Each row below holds a small network's activations on one input, seen along a few directions.
Each table varies a few parts of the input and shows all the possible inputs, shuffled.
A made-up example of a description, with smaller parts first: ring(5) and (point or (values(2) and line(4)) or ring(9)).
Shared parts are said once, and a part with two or three values counts as separate values.
In the rows, 128 means zero.

Other details of the inputs shift rows strongly along three fixed directions, in all tables alike. That doesn't count.

Rows:
x1: [123 159 107  90 158 122 128  85 131 152 131]
x2: [145 151 109 113 150 132 150 120 151 190 103]
x3: [132 124 137 133  77 129 102 111 148 138  94]
x4: [118 104 166 153  82 125  98 184  59  76 146]
x5: [179  92 121 118 132 159 140  96 137 120 160]
x6: [ 74 152 101 147 195 125 145 157 137 129  70]
x7: [101 159 140 113 155 140 177 114 158 144 104]
x8: [135  99 101 160 176 145 155 130 112  24 173]
x9: [139 105 114 108  86 145 133  99 150 142 100]
x10: [137 106 112 145 109 138 136 102 159 128 121]
x11: [122 120 156 172 135 124 135 153  96  66 194]
x12: [137 119 133 149 183 132 160 124  79  52 210]
x13: [131 115 147  74 170  68 135 122 191 179  87]
x14: [ 95 152 133 129 116 108 101 167  89 111 117]
x15: [126 112 123 110 139 148 133  71 159 113 185]
x16: [134  93 138 144 131 139  99 145  87 110 125]
x17: [126 101 110 150 172 138 102 113 117  34 202]
x18: [116 136 154 148 167 133 162 125 101  98 128]
x19: [132 135 125 102 135 130 141  94 119 147 147]
x20: [136 138 153 118  82 131 154 145 123 146 140]
x21: [175  95 119 119  60 129 119 111 104 147 141]
x22: [125 170 118 123 146 125 140 123 178 178 118]
x23: [169  69 126 117  78 164 122 118 137 116 151]
x24: [122 121 108 141 178 118 145 114  71  51 208]
x25: [134 113 133 127  93 137 110 130 115  94 106]
x26: [122 120 119 119 130 137 149  60 159 102 163]
x27: [131 123 139 125 122 149 124 159 146 157  95]
x28: [ 93 151 113 136 152 108 135 122 128 119 162]
x29: [110 134 119 164 112 107 113 173 122 152 109]
x30: [159 108 134 155  84 132 118 144 133 127 148]
x31: [ 93 162 129 101 182 126 110 114 128 159  93]
x32: [150 104 162 120  71 139 127  98 104 130 113]
x33: [148 110  80 109 138 144 154 101 152 120 167]
x34: [152 124 188 142  84 141  98 179 101 167  73]
x35: [140 118 142 126  68 122  90 114 120 116 154]
x36: [137 100 171 155 150 145 134 146  74  66 176]
x37: [122 126 120 107 137 138 109  76 158 112 164]
x38: [ 76 159 137 119 204 127 128 132 117 151 102]
x39: [163 116 143 134  92 141 138 122 133 160  80]
x40: [ 98 166 114 121 181 120 127 117 130 149  67]
x41: [122 138  99 137 174 133 148 151 132 108 144]
x42: [143 107 129 127  98 135 123 108 118 147  87]
x43: [151  90 112 129 115 151 124  98 164 130 158]
x44: [114  96 139 161 119 132  87 155 112 103 134]
x45: [156 114  89 119 151 137 149  97 132 134 156]
x46: [134 128 161 134  94 139 155  99 157 135 132]
x47: [113 152 134 144 182 117 162 144  88 104 163]
x48: [100 159 123 107 129 120 132 103 164 182 123]
x49: [ 82 142 111 173 154  98 105 177 101 114 124]
x50: [145 132 183 140  28 122 126 154 129 180 119]
x51: [133 177 114 114 159 121 154 129 142 185 104]
x52: [112 142 106 101 136 126 152 108 131 122 163]
x53: [153 127 124 114 109 129 109 117 109 139 128]
x54: [113 103 137 133 218  50 145 143 131  57 121]
x55: [112 109 170 153 147 146 132 171  87  60 166]
x56: [142 122 151 148  59 114 104 186  88 192  65]
x57: [130 120 105 112 110 133 124 128 133 143 126]
x58: [156 120 123 120 136 153 138  89 178 122 171]
x59: [159  95 150  96 127  57 128 140 147 134 123]
x60: [146 110 118 125  74 130 110 109 150 159 136]
x61: [142 107 185 136  75 147 124 131 139 139 147]
x62: [146 131  82  95 125 132 139  93 142 108 172]
x63: [112 129  99  90 150 147 132 104 171 168 109]
x64: [135 116 117  91 112 152 160  62 155 113 149]
x65: [136  98 135 147  69 131 107 119 135 129 105]
x66: [103 139  83 141 177 120 147 155 120 108 141]
x67: [ 84 141 179 168  83 105  71 178  93 123  58]
x68: [ 87 151 166 142  94 107  74 204  73 130  74]
x69: [184 120 116 115 127 145 150  94 129 117 176]
x70: [123 145 119 118 137 111 117 117  91 113 145]
x71: [ 54 172 119 134 201 113 121 147 113  95  83]
x72: [168  93 101 105 140 160 144  77 151 142 153]
x73: [153 121 130 153  78 122 123 151 134 144 136]
x74: [109 151 115 148 159 129 146 121 175 153  89]
x75: [ 80 134 176 146 115 122  67 203  74 110  78]
x76: [119 166 102 134 181 115 152 147 128 169 103]
x77: [136 161  90  94 147 120 137  92 141 170 124]
x78: [139 128 102 113 144 139 157  86 157 171  86]
x79: [105 128 141 133 134 136  90 170 107 109 103]
x80: [129 149 124 101 157 153 145 124 172 156 115]
x81: [115 143  94 133 149 123 136 120 168 167 124]
x82: [108 149 125 164 180 126 143 132 144  88 127]
x83: [107 121 154 112 114 144 115 140 121 133 119]
x84: [153 126 104 116  87 122 117  92 148 128 167]
x85: [ 99 152  96 124 181 122 121 143 118  96 139]
x86: [ 92 156 129 108 205  29 143 169 153 163  79]
x87: [174 107 121 124  64 139 139 139 131 134 146]
x88: [138 146 150 139 131 133 138 137 122 147  75]
x89: [127  97 132 160  79 119  98 188  66  85 138]
x90: [166 130 127 132  80 128 135 118 152 142 158]
x91: [ 92 168 124 111 172 118 126 103 126 147  74]
x92: [161 108 127 126  64 130  97 109 134 121 157]
x93: [100 173 140 105 147 131 162 140 152 180 107]
x94: [136  95 132 171 148 141 114 151 120  69 170]
x95: [125 154 146 132 111 129 124 181 125 157  90]
x96: [157 119 142 125  90 151 144 124 141 115 113]
x97: [ 87 158 135 151 126  96  92 160  99 114 126]
x98: [131 147 115 135 142 127 144 158 120 107 147]
x99: [158 112 112 106  99 133 124 102 127 168 123]
x100: [158 113 141 103  97 147 100 108 126 156 110]
Each input here is: line(4) and (point or (values(3) and ring(8))).
Question: The inputs of x8 and x27 match in every part but the line(4) part. If x67 is changed in the same way as x8 into x27, which row does it become?
Answer: x37
Question: The inputs of x100 and x77 match in every part but the line(4) part. If x17 is changed in the same way as x100 into x77, which row does it become?
Answer: x84
Question: Change only the line(4) part in x55. List by row number the other rows that result.
Answer: x7, x20, x93
Question: Change only the line(4) part in x78. List by row number the other rows that result.
Answer: x45, x56, x72
Question: Start at x87 and move only the ring(8) part, one step at a time. The first step leads to x66. Which rows follow, in order?
Answer: x89, x62, x14, x52, x20, x98

Rows:
x101: [105 125 135 139 166 112 112 140 108  92 126]
x102: [111 110 127 140 164 119 112 125 108  74 142]
x103: [119 116 129 159 161 136 123 159 103  84 127]
x104: [108 170 149 105  98 136 121 137 146 219  63]
x105: [129 122 165 140  65 126  86 158  95 136 101]
x106: [ 95 143 139 148 185 106 129 164 101  94 124]
x107: [109 169 128  97 111 133 127 104 162 207  75]
x108: [107 129 114 142 155 136 121 114 107  81 152]
x109: [103 165 121 111 115 132 123 127 159 204  62]
x110: [141 119  94  91 163 143 150  45 171 114 161]
x111: [ 99 153 124 162 178 102 129 183  93 104 137]
x112: [170 115 110  90  64 137 127  85 170 178 130]
x113: [ 93 146 114 162 180 132 120 169 100  99 124]
x114: [138 139 141 121 123 130 147 141 144 176 101]
x115: [146 111  99 136 132 142 136 106 122  79 177]
x116: [119 119 130 161 161 113 122 168 103  92 125]
x117: [141 129 165 149  66 129 113 184  97 162 104]
x118: [116 124 133 138 104 136 108 133 109 116 118]
x119: [ 86 156  98 138 192 121 125 138 126 112 122]
x120: [109 155 109 121 170 106 144 134 134 135 144]
x121: [162 120 107  99  87 130 135  94 164 172 139]
x122: [ 87 180  82 124 208 121 157 121 160 161 112]
x123: [160 105  98 133 131 153 145 101 126  88 194]
x124: [113 133 132 152 147 122 129 149  88  77 161]
x125: [103 135 118 164 161 117 110 172  93  87 131]
x126: [160  96 168 123  56 151 107 122 116 134 113]
x127: [136 108 120 130 139 150 131 112 131 101 137]
x128: [188  85 133 138  52 140 130 118 110 102 181]
x129: [189  94 128 125  60 140 143 104 121 111 188]
x130: [106 132 144 146 118 142 101 148  98 121 110]
x131: [138 134 149 130  95 120 132 151 140 186  77]
x132: [113 160 145 118 107 119 129 155 162 231  27]
x133: [148 118 146 127 104 124 142 132 125 131 129]
x134: [107 123 125 150 162 128 123 144 112  89 117]
x135: [109 144 121 120 175 126 147 110 138 117 128]
x136: [ 95 134 123 164 163 137 110 167  90  85 128]
x137: [149 109  92 107 157 129 147  82 161 106 163]
x138: [115 119 143 148 100 127  92 156  92 107 116]
x139: [129 152 101  95 151 128 155  85 158 146 157]
x140: [104 144 135 160 163 123 131 176  85  97 145]
x141: [186  89 142 125  51 133 127 117 107 101 187]
x142: [132 146  83  79 166 130 157  54 175 139 174]
x143: [152 119  84 100 160 145 166  59 177 117 161]
x144: [140 111  93 105 140 138 131  63 143  93 186]
x145: [ 76 197  95 117 217 111 166 129 154 167 112]
x146: [148 110 173 155  72 129 111 184 102 154  88]
x147: [141 136 153 122  96 112 131 154 140 187  83]
x148: [127 136 159 157  84 127 108 192  99 167  88]
x149: [156  95 150 114  64 157 114 107 133 140 112]
x150: [110 121 124 147 164 122 117 146 113  90 119]
x151: [100 139 133 150 155 138 112 147  93  94 135]
x152: [164 125 133  73  82 138 144  66 181 187 117]
x153: [140 108 167 144  89 124 119 155  94 104 124]
x154: [162 102 114 133 119 119 138 121 112  83 202]
x155: [116 122 128 127 136 135 125 115 131 117 110]
x156: [163 101 111 142 120 129 136 120 111  80 197]
x157: [127 135 147 132 134 129 141 150 123 143 114]
x158: [139 129  95 103 160 133 151  85 172 138 133]
x159: [137 113 165 155  86 132 108 182 105 149  81]
x160: [136  96 149 142  95 120  97 154 107 108 108]
x161: [115 137 109 107 165 139 144  78 159 132 120]
x162: [140 112 116 119 140 144 163  72 197 100 191]
x163: [ 62 192  92 108 210 136 141 114 165 183  81]
x164: [113 125 157 132  98 122  98 153 121 153  66]
x165: [134 127 173 128  83 133 120 156 115 162  88]
x166: [142 109 125 131 122 120 126 123 101  75 190]
x167: [179  90 147 124  53 154 126 111 103  99 185]
x168: [ 86 151 136 156 171 110 111 171  85  91 129]
x169: [ 92 171 103 106 218 100 162 122 164 159 114]
x170: [ 96 163  95 135 198 102 142 146 138 142 131]
x171: [131 118  92  93 167 133 145  62 168 114 153]
x172: [188  83 122 128  59 142 123 107 121 103 181]
x173: [ 84 132 142 162 182 132 109 162  90  84 108]
x174: [117 150 119 101 101 123 113 122 162 202  75]
x175: [121 115 137 140 159 108 127 144 101  76 155]
x176: [122 124 153 154  76 135 115 145 147 117 156]
x177: [141 145 139 109 107 121 151 126 162 200  87]
x178: [154 132 126  63  94 129 145  64 193 204 108]
x179: [138 131 106  95 170 150 163  66 163 121 162]
x180: [112 125 134 140 164 121 118 132 109  86 132]
x181: [170  88 142 116  78 148 126  84 127  98 157]
x182: [128 130 134 133 136 105 128 155 134 155 103]
x183: [106 118 116 144 150 121 105 136  99  74 153]
x184: [182  80 155 131  66 127 128 128 106  94 167]
x185: [ 88 178 137 119 135 120 125 143 136 187  73]
x186: [100 135 127 153 175 101 120 176 116 122 100]
x187: [182 109 131  87  72 123 148  91 174 185 133]
x188: [125 118 161 141  66 129  84 153  97 136  96]
x189: [141 117 170 152  77 110 106 188 107 160  78]
x190: [122 144  98  94 153 128 135  76 159 141 149]
Question: Describe the family of inputs behind these rows.
Answer: values(2) and (point or (line(4) and ring(11)))
Question: The inputs of x130 and x173 match in every part but the values(2) part. If x174 is changed in the same way as x130 into x173, which row does it become?
Answer: x160
Question: The inputs of x168 and x152 match in every part but the values(2) part. If x129 is changed in the same way as x168 into x152, which row does it become?
Answer: x177
Question: Change only the values(2) part in x187. List by row number the other rows that result.
Answer: x154
Question: Start at x141 and move only the ring(11) part, one step at a time. The first step leads to x139. Which rows follow, in order?
Answer: x168, x105, x188, x138, x119, x125, x172, x156, x111
Question: Change only the ring(11) part in x127. List by row number the other rows that result.
Answer: x103, x114, x126, x146, x149, x157, x159, x165, x173, x179

Rows:
x191: [146 118 139 149  62 134  95 155 110 139 122]
x192: [107 166 136 107 158 145 128 119 157 131  97]
x193: [152 115 117 139 120 118 128 124 107  72 202]
x194: [131 137 150 119 111 130 147 131 140 163 126]
x195: [ 94 151 140 150 148 137 133 161 127 156  89]
x196: [ 99 139 118 110 173 117 124 115 159 146  90]
x197: [146 121  99  91 160 142 150  56 162 107 148]
x198: [ 83 135 118 149 163 117 104 136  98  85 139]
x199: [152  96  96 114 129 135 153  85 165 138 152]
x200: [157 115 137 112 100 117 151 108 140 168 125]
x201: [189  87 149 125  36 148 119 134 124 133 116]
x202: [117 115 150 157 131  92 123 189  97 101 119]
x203: [128 124 121 147 161 120 132 146  86  70 190]
x204: [100 150 146 132 126 127  97 137 108 153  86]
x205: [119 152 103 118 142 142 137 123 141 158 119]
Question: The inputs of x192 and x194 match in every part but one. If x196 is changed in the same way as x192 into x194, which row does it become?
Answer: x202
Question: Describe the family of inputs behind these rows.
Answer: values(3) and line(5)

Rows:
x206: [135 153 124 116  90 135 135 137 165 219  77]
x207: [ 68 150 135 165 169 110  91 189  93 112  85]
x208: [183  50 202 145   8 132  85 160  97 119  82]
x209: [175  86  93  96 105 144 134  44 146  80 204]
x210: [126 105 146 144 110 125  96 144  86  82 140]
x211: [140  98 127 129 122 138 122 100 110  60 183]
x212: [122 151 153 101  65 142 110 129 154 232  36]
x213: [181  96 111 113  86 125 138  92 133 106 191]
x214: [ 89 152 130 167 166 101 113 198  97 120 109]
x215: [149  82 133 162  89 151 100 138  87  59 160]
x216: [132 127 145 143 120 125 134 147 109 113 148]
x217: [133 155  96  99 156 138 167  92 169 173 136]
x218: [101 163 112 135 196 125 156 138 131 124 139]
x219: [ 92 156 142 154 164 103 125 182 101 120 116]
x220: [135 142 148  88  71 144 125  92 169 207  81]
x221: [156 127  84  83 196 126 195  58 206 149 151]
x222: [ 96 151 112 127 188 139 138 111 132 110 131]
x223: [ 92 162 111 138 202 102 140 153 119 121 135]
Question: Describe the family of inputs behind these rows.
Answer: values(2) and (point or ring(8))
Question: Change only the values(2) part in x210. List by row number the other rows that result.
Answer: x223
Question: List by row number the other rows that have the values(2) part in common with x223.
Answer: x206, x213, x214, x216, x217, x218, x219, x221
